Each row has a name. Each question is about the rows just above it. Places in a row count from 0.

[-14   8  14   4  27 -34  -6  16  29 -30  -6 -63 -15 -27 -25] -> V
[-21  21   7  -8   3 -12  -1  11  12 -21   1 -37  11   5  -8] -> N
[-12   6  14   5  28 -36  -6  17  28 -30  -6 -63 -16 -29 -26] -> X
[-23  21  12  -5  11 -15  -3  11  22 -28  -2 -50   4  -5 -14] -> H
[ 18 -15 -10   1 -16  37   4 -18 -26  28   5  67   5  17  25] -> M
[ -8   1  13   7  31 -42  -6  19  27 -28  -7 -64 -20 -33 -28] -> Y
[ -5   7  -6  -9 -11 -12   2   9 -16   3   7   2  20  18   5] -> S
[-22  19  14  -3  17 -19  -4  12  26 -31  -3 -55  -2 -13 -17] -> U
[-20  15  15   0  21 -25  -5  13  28 -31  -5 -59  -7 -19 -21] -> Q
[-23  22  10  -6   8 -14  -3  11  18 -26  -1 -46   6  -1 -12] -> T
[ 16 -16   0   8  -9  75   2 -38 -12  29   0  87  -6  11  30] -> F
[ 10  -6 -13  -4 -17   3   4   2 -30  19   7  36  16  21  17] -> K
Where does [-22  18  14  -3  17 -19  -4  12  26 -31  -3 -55  -2 -13 -17] differ from U, and what was there?	1, [19]
One entry of U was changed: [-22  19  14  -2  17 -19  -4  12  26 -31  -3 -55  -2 -13 -17]. Where, and from what?	3, [-3]
Where does [-14   8  14   4  27 -34  -6  16  28 -30  -6 -63 -15 -27 -25] differ from V, and what was there?	8, [29]
One entry of U was changed: [-22  19  14  -3  17 -19  -4  12  26 -31  -3 -56  -2 -13 -17]. Where, and from what?	11, [-55]
Where does [-21  21   7  -8   2 -12  -1  11  12 -21   1 -37  11   5  -8] differ from N, and what was there?	4, [3]
Changed F: [ 16 -16   0   9  -9  75   2 -38 -12  29   0  87  -6  11  30]. Place and old value:	3, [8]
One entry of K was changed: [ 10  -6 -13  -4 -17   3   5   2 -30  19   7  36  16  21  17]. Where, and from what?	6, [4]

[-12  -7  15  22 -32  35   4  -1  18 -13  -5] : J
[ -2 -22 -26 -25   8  22   5   7  29  32  -4] : P
[ -1 -21  44  23 -24  19   3  19  -8   3  -3] : Z
[ -2 -22 -26 -25   8  22   5   3 -31 -41  -5] : G
[ 33 -53  -7   8  34  -7  23   8 -40 -28 -28] : A
[ -7 -15  59  36 -76  12   1  29   5  37 -10] : R
[ 11  -8  72  45 -29  10  21  23  11  32 -12] : D
[  3 -28  64  27 -12  16  -6  -7  24  19  20] : W
Where does [ -1 -21  44  23 -24  18   3  19  -8   3  -3] differ from Z, and what was there?	5, [19]
Changed W: [  3 -28  64  27 -12  16  -6  -7  24  19  19]. Place and old value:	10, [20]
Where does [-12  -7  15  22 -31  35   4  -1  18 -13  -5] differ from J, and what was there?	4, [-32]
Changed D: [ 11  -8  72  45 -29  10  21  23  11  31 -12]. Place and old value:	9, [32]
Where does [ -2 -22 -26 -25   8  22   5   7  28  32  -4] differ from P, and what was there?	8, [29]
Changed W: [  3 -28  64  27 -12  15  -6  -7  24  19  20]. Place and old value:	5, [16]
Changed A: [ 33 -53  -7   9  34  -7  23   8 -40 -28 -28]. Place and old value:	3, [8]

[ 88  72  37  18  -6  -4   0   2 -10]  tuver
[ 35  58  85  75  60  14   0   2 -10]  Vuz
[ 70  43  21   4  11  -4   0   2 -10]  lesa
[17 -2  5 18 27 69 86 71 45]  muleb
[-1 -2  5  4 -6 14 17 36 63]  ruk
[ 35  72  85  75  44  14   0   2 -10]  Poda
[-1 13 21 46 76 87 69 36  9]  bonet
[17 13 21 46 76 87 69 36  9]  fon
[88 58 21  4 -6 -4  0  2  9]  lukuf
[ -1  43  21   4  11  -4   0   2 -10]  ladev
[-1 -2  5  4 -6 14 34 53 82]  tek
Where does [ 70  43  21   4  11  -4   0   3 -10] differ from lesa, and what was there?	7, [2]
Where does [-2 -2  5  4 -6 14 17 36 63] differ from ruk, and what was there?	0, [-1]
One entry of Poda was changed: [ 35  72  86  75  44  14   0   2 -10]. Where, and from what?	2, [85]

[-36 -28 -21  -5  45  48 -55 -36 -22 -22  23  -4 -26 -31  20   9 -48  -7
 -11   5  32   4  54  -5  42 -39 -29  17  21  45  20 -43 -11 -67   6 -32
   3  26  13 -11  -1 -21   5   6 -29  62 -17  20] -> C
[  2  10  -4   0  -3  -4   2  -5  -9  -6  -1  12   1   2   2   0   5   1
  -2  -1  -5  -9  -1   5   6   1   4  -3   3   2  10 -13   7   5  -9  18
  11  -1   0  -5  -3   3  -3  16  -7   5 -11   7] -> L
[ -6 -29  18 -11  -8 -14 -27 -29   7 -14 -31   3   8 -13   1  10 -37 -12
  15   8  33   4   3 -25   7   9   1 -18  30  35 -18   0  39 -23   6  -2
 -34  16  -9  10   8   3  -8  22  56  16   2   6] -> B
Where does [  2  10  -4   0  -3  -4   2  -5  -9  -6  -1  12   1   2   2   0   5   0
  -2  -1  -5  -9  -1   5   6   1   4  -3   3   2  10 -13   7   5  -9  18
  11  -1   0  -5  -3   3  -3  16  -7   5 -11   7] differ from L, and what was there?	17, [1]
Where does [ -6 -29  18 -11  -8 -14 -27 -29   7 -14 -31   3   8 -13   1  10 -36 -12
  15   8  33   4   3 -25   7   9   1 -18  30  35 -18   0  39 -23   6  -2
 -34  16  -9  10   8   3  -8  22  56  16   2   6] differ from B, and what was there?	16, [-37]
One entry of B was changed: [ -6 -29  18 -11  -8 -14 -27 -30   7 -14 -31   3   8 -13   1  10 -37 -12
  15   8  33   4   3 -25   7   9   1 -18  30  35 -18   0  39 -23   6  -2
 -34  16  -9  10   8   3  -8  22  56  16   2   6]. Where, and from what?	7, [-29]
One entry of L was changed: [  2  10  -4   0  -3  -4   2  -5  -9  -6  -2  12   1   2   2   0   5   1
  -2  -1  -5  -9  -1   5   6   1   4  -3   3   2  10 -13   7   5  -9  18
  11  -1   0  -5  -3   3  -3  16  -7   5 -11   7]. Where, and from what?	10, [-1]
One entry of L was changed: [  2  10  -4   0  -3  -4   2  -5  -9  -6  -1  12   1   2   2   0   5   1
  -2  -1  -5  -9  -1   5   6   1   4  -3   4   2  10 -13   7   5  -9  18
  11  -1   0  -5  -3   3  -3  16  -7   5 -11   7]. Where, and from what?	28, [3]

[-49 -52 -54  55  80  50 -59 -58 -39 -57 -51  42  57 -42 -50 -58 -64] -> futol
[-26 -10  55  59  64  56 -34  -2  77 -24 -40  -3 -20 -33  -1 -52 -63] -> gizup
[-26 -10  55  59  64  56 -34  -2  77 -34 -29 -69  -8 -63   8 -55 -49] -> bibud
[-26 -10  55  59  64  56 -34  -2  77 -24 -40  -3 -20 -33  62  75  66] -> Zepup
One entry of futol was changed: [-49 -52 -54  55  80  50 -59 -58 -39 -57 -51  42  57 -42 -50 -57 -64]. Where, and from what?	15, [-58]
Changed bibud: [-26 -10  55  60  64  56 -34  -2  77 -34 -29 -69  -8 -63   8 -55 -49]. Place and old value:	3, [59]
Changed gizup: [-26 -10  55  59  64  56 -34  -2  77 -24 -40  -3 -20 -33  -1 -52 -62]. Place and old value:	16, [-63]
Changed Zepup: [-27 -10  55  59  64  56 -34  -2  77 -24 -40  -3 -20 -33  62  75  66]. Place and old value:	0, [-26]

[-65  45 -70 -42  42] : kip
[-77  72 -69 -60   1] : fugul
[-65  45 -69 -64 -11] : zugev
[-58  75  -5 -82 -83] : varet
[-74  58 -80 -70  73] : merat
[-69  77 -62 -75  76] : rabap
[-70  68 -83 -79  79] : Begek
[-3 64  7 -8 -6] : subi
[-70  89 -48 -63 -20] : beg
[-58  81 -72 -66   5] : tozal
One entry of zugev was changed: [-65  45 -70 -64 -11]. Where, and from what?	2, [-69]
Changed merat: [-74  58 -80 -70  72]. Place and old value:	4, [73]
One entry of zugev was changed: [-65  44 -69 -64 -11]. Where, and from what?	1, [45]
Changed tozal: [-58  81 -73 -66   5]. Place and old value:	2, [-72]
Changed fugul: [-78  72 -69 -60   1]. Place and old value:	0, [-77]
Changed beg: [-70  89 -48 -63 -19]. Place and old value:	4, [-20]
One entry of Begek was changed: [-70  68 -83 -78  79]. Where, and from what?	3, [-79]

[ -3   6  -9  -2   5   9  -3   1   5 -12   3   1   7 -10  -1 -10   2   9
   2   5  -2   0   7 -15   2   9   0   8   1   4  -7  -6  -6  11   8   3
  13   8   3  -2  -9  -3  -4  -8   0  -6   0  -1  -4  -3  -1] = kek
[ -4  16  -1 -44  -6  27 -15 -24  -5  36   1  12  39   0 -21 -21 -41 -10
   9 -22  -1 -10 -36  -4  -6  37  33 -24   2 -24  13  19   9 -28 -12  10
 -16  12  -5 -17  41  18  19  23   1  17  38  19 -16  13   7] = pubi
[-28  24 -47  -4  25  62 -34  41  37 -64  20 -20  59 -64   6 -51  26  56
  42  26 -11   5  45 -70  12  48  -1  60  -3  40 -46 -37 -46  67  40  18
  82  33  36 -12 -50 -38 -22 -27  31 -24  -5 -19  -5 -21  35] = Gol
[-64  -4  37 -27  15   3 -61  21   1 -40 -26  41 -62  49 -69  13   6 -21
  19  34  -5  26  33 -11  -7 -22 -11  54  -9  49 -32 -39 -63   4  31  24
 -32  55  12 -15   4 -22  37 -17 -37 -20   9 -31   1 -33  22] = Gizis
[  1 -11   1   1   2 -17   5 -12  -2  20  -3  -9   1   1 -12  11 -17  -3
   9  -3   4  -2 -11   0  -8   8  12  -1  11   6  10  -4   6  11  -7 -10
  12   6   3   7  17   6   6   7  21  22  -2   1  -2   2  -7] = fonog
[ 10  -1   4   2   0  -6   3  -3  14  -8   4   0   8  -1  -7   3   5  -1
   2   5  -7   4   7  -5  -8   9  -4 -11  17  16   0  -5 -13   0  10   6
  -4   1   3  -8  -4   0  -4  -6 -10  -3  -2  -6  -1   3  13] = Sok
[-36  -3  24 -14  11   3 -35  12   0 -23 -18  26 -36  29 -35  10   5 -15
  11  19  -2  16  20  -7  -3 -16  -7  32  -6  27 -18 -21 -38   2  18  17
 -21  30   6 -10   4 -12  19 -10 -20 -11   5 -19  -2 -19  12] = Rusa
[-53  -4  31 -24  14   1 -52  17   1 -35 -22  35 -51  42 -57  12   7 -18
  17  30  -7  19  28  -8  -3 -18  -9  44  -7  39 -27 -32 -54   3  27  21
 -28  47  10 -12   4 -19  31 -13 -32 -15  10 -26   1 -29  17] = kel
Changed pubi: [ -4  16  -1 -44  -6  27 -15 -24  -5  36   1  12  39   0 -21 -21 -41 -10
   9 -22  -1 -10 -36  -4  -6  37  33 -24   2 -24  13  19   9 -28 -12  10
 -16  12  -5 -17  41  18  19  23   0  17  38  19 -16  13   7]. Place and old value:	44, [1]
Where does [-64  -4  37 -27  15   3 -61  21   1 -40 -26  41 -62  49 -69  13   6 -21
  19  34  -5  26  33 -11  -7 -22 -11  54  -9  49 -32 -39 -63   4  31  24
 -32  55  12 -15   4 -21  37 -17 -37 -20   9 -31   1 -33  22] differ from Gizis, and what was there?	41, [-22]
Where does [ -4  16  -1 -44  -6  27 -15 -24  -5  36   1  12  39   0 -21 -21 -40 -10
   9 -22  -1 -10 -36  -4  -6  37  33 -24   2 -24  13  19   9 -28 -12  10
 -16  12  -5 -17  41  18  19  23   1  17  38  19 -16  13   7] differ from pubi, and what was there?	16, [-41]
One entry of Gol was changed: [-28  24 -47  -4  25  62 -34  41  37 -64  20 -20  59 -64   6 -51  26  56
  42  26 -11   5  45 -70  12  48  -2  60  -3  40 -46 -37 -46  67  40  18
  82  33  36 -12 -50 -38 -22 -27  31 -24  -5 -19  -5 -21  35]. Where, and from what?	26, [-1]

[39  0  4  3 -3  1] : pom
[46  4 18 -3  4  0] : repu
[46  4 18 -3  4 -1] : vem
[43  4 -1 -2  3 -2] : Soz
[40  4  5 -3 -2  1] : Febor
[39  0  4  3 -3 -1] : kunu
[46  4 18 -4 -3 -1] : fim
[21 82  1 14 -2 12] : Lav
One entry of kunu was changed: [39  0  4  3 -2 -1]. Where, and from what?	4, [-3]
Changed Febor: [39  4  5 -3 -2  1]. Place and old value:	0, [40]
One entry of kunu was changed: [39  0  4  3 -3 -2]. Where, and from what?	5, [-1]
Changed Soz: [43  5 -1 -2  3 -2]. Place and old value:	1, [4]
Where does [39 -1  4  3 -3 -1] differ from kunu, and what was there?	1, [0]
Changed pom: [39  1  4  3 -3  1]. Place and old value:	1, [0]
One entry of repu was changed: [46  4 18 -2  4  0]. Where, and from what?	3, [-3]

